Look-ups in named tables: a row name and a column name give one cell, copied from the table.

vuman =
|  | tizepo | lan | gugatek | zedu | fafi | bap |
|---|---|---|---|---|---|---|
| mul | 49857 | 58757 | 68847 | 68375 | 73254 | 65798 |
| bomobu | 67231 | 57129 | 59096 | 71561 | 67939 | 57555 |
| boniz | 56442 | 73407 | 59518 | 52438 | 74484 | 88450 |
| fozogu | 64445 | 70999 | 60700 | 70007 | 52547 | 46583 |
| dilel | 62719 | 65151 | 70554 | 73991 | 43564 | 23415 |
| zenof | 70734 | 55553 | 56996 | 70791 | 63586 | 52848 |
| fimev | 47329 | 72205 | 63649 | 58257 | 73881 | 78820 |
| kizuzu | 81173 | 53847 | 50387 | 67300 | 70825 | 66985 |
| lupusug | 50189 | 60915 | 70606 | 61901 | 66826 | 68838 |

bap of zenof: 52848
gugatek of lupusug: 70606
fafi of fozogu: 52547
bap of boniz: 88450
tizepo of fozogu: 64445
lan of fimev: 72205
fafi of boniz: 74484
zedu of bomobu: 71561
gugatek of kizuzu: 50387
fafi of bomobu: 67939
gugatek of fimev: 63649
Which row has the largest bap? boniz

Table tukig
,leto,beten,zubedom,fisol,nime,nopeket,taka,dob,suvu
kinosad,0.750,0.276,0.472,0.422,0.372,0.458,0.397,0.299,0.427
nimuvig,0.330,0.605,0.328,0.403,0.521,0.417,0.392,0.454,0.491
taseb,0.540,0.268,0.466,0.416,0.389,0.474,0.266,0.265,0.420
tubuda,0.963,0.248,0.414,0.419,0.460,0.357,0.526,0.214,0.403
let,0.399,0.401,0.337,0.241,0.439,0.491,0.441,0.452,0.557
bedaga,0.305,0.307,0.580,0.456,0.483,0.408,0.475,0.335,0.639
zezisok,0.764,0.608,0.425,0.602,0.566,0.417,0.587,0.503,0.445
tal,0.280,0.576,0.346,0.383,0.544,0.435,0.484,0.675,0.401
motup,0.300,0.323,0.286,0.475,0.503,0.456,0.424,0.579,0.419
nefovep,0.599,0.449,0.327,0.410,0.488,0.376,0.419,0.632,0.318
bop,0.471,0.292,0.402,0.480,0.304,0.400,0.251,0.330,0.384

nimuvig, taka => 0.392
nimuvig, beten => 0.605
let, leto => 0.399
let, suvu => 0.557
bop, fisol => 0.480
taseb, nime => 0.389
nimuvig, fisol => 0.403
zezisok, fisol => 0.602
kinosad, dob => 0.299
Row with the largest beten: zezisok

nidigi.csv
,lafod,kalako,zor,kodum,mabedo,zulesod
vipa,119,154,130,124,126,163
vogigi,111,106,124,122,125,102
lonoge,128,154,132,125,119,9
fuv,143,143,119,126,114,89
ged,98,206,118,123,122,163
tun,104,141,121,122,123,67
mivur,124,178,129,125,120,142
vilat,126,235,125,126,124,98
pelon,119,165,132,122,125,120
vofogam,95,206,118,127,113,148
sotumo,149,88,129,123,122,124
tupimu,119,185,121,122,125,120

tun, kodum => 122
vofogam, kodum => 127
lonoge, zulesod => 9
ged, kalako => 206
vofogam, zor => 118
vogigi, zor => 124
tupimu, zulesod => 120
sotumo, zor => 129
sotumo, mabedo => 122
mivur, lafod => 124
vofogam, mabedo => 113
sotumo, zulesod => 124
lonoge, kodum => 125
lonoge, kalako => 154
fuv, zulesod => 89
sotumo, kalako => 88
lonoge, mabedo => 119
ged, lafod => 98

zas
        sabituv  tiguke  kevet  veroz  sazelor    kig   bute
las       47177   28942  17590  31522    65580   6731  32274
labu      33965   35854  31231  44906    51138  35354  43351
gizel     27900   44712  37449  63217    39638  43979  33895
ponem     41038   32570  62330  50590    39772  30500  60843
sizab     41988   40267  36165  13941    48174  39357  45518
bavano    53092   57020  48930  28392    24408  39470  11671
muded     71952   35309  28027      1    54819  43725  61233
muvusa    79828   61211  27834  17622    42436  39366  35887
pibifa    48991   34994  44138  46908    12551  48011  51294
nis       94504   26593  24637  13889    54314  32116   4095

What is the sazelor of bavano in zas? 24408
What is the sazelor of muded in zas? 54819
What is the sazelor of sizab in zas? 48174
What is the kevet of muvusa in zas? 27834
What is the kevet of labu in zas? 31231
What is the bute of labu in zas? 43351
What is the sabituv of bavano in zas? 53092
Which row has the largest veroz? gizel

Table keb
	mumep	feg	nok	larar	zemeluv	solarin
mudu	0.4	0.2	0.6	0.6	0.3	0.5
zet	0.5	0.4	0.4	0.4	0.3	0.4
sor	0.8	0.5	0.3	0.2	0.3	0.3
sivake	0.5	0.5	0.3	0.2	0.5	0.5

solarin of sor is 0.3
nok of zet is 0.4
larar of sor is 0.2
larar of zet is 0.4
mumep of zet is 0.5
feg of sor is 0.5
larar of mudu is 0.6
mumep of mudu is 0.4
larar of sivake is 0.2
zemeluv of mudu is 0.3
zemeluv of zet is 0.3
nok of mudu is 0.6
solarin of zet is 0.4
solarin of sivake is 0.5
Row with the largest zemeluv: sivake

ziza =
|  | sinovig | sevedum | vazo | dudo | fuvebef | megef | fupa | lozafit |
|---|---|---|---|---|---|---|---|---|
| suv | 21616 | 33710 | 36622 | 39084 | 36392 | 36947 | 25180 | 44251 |
| sef | 16280 | 81679 | 28402 | 34482 | 47793 | 42149 | 26953 | 28245 |
| fonesid | 24641 | 20031 | 32468 | 31842 | 28779 | 36576 | 19069 | 47799 |
| tisu | 27385 | 41776 | 29327 | 30655 | 33212 | 31062 | 34548 | 26248 |

What is the sevedum of tisu in ziza?
41776
What is the lozafit of suv in ziza?
44251
What is the sinovig of sef in ziza?
16280
What is the fupa of sef in ziza?
26953
What is the vazo of tisu in ziza?
29327
What is the lozafit of sef in ziza?
28245
What is the lozafit of tisu in ziza?
26248
What is the megef of suv in ziza?
36947
What is the sinovig of fonesid in ziza?
24641
What is the fupa of suv in ziza?
25180
What is the fupa of tisu in ziza?
34548
What is the vazo of suv in ziza?
36622
What is the vazo of fonesid in ziza?
32468
What is the fuvebef of suv in ziza?
36392
Which row has the largest vazo? suv

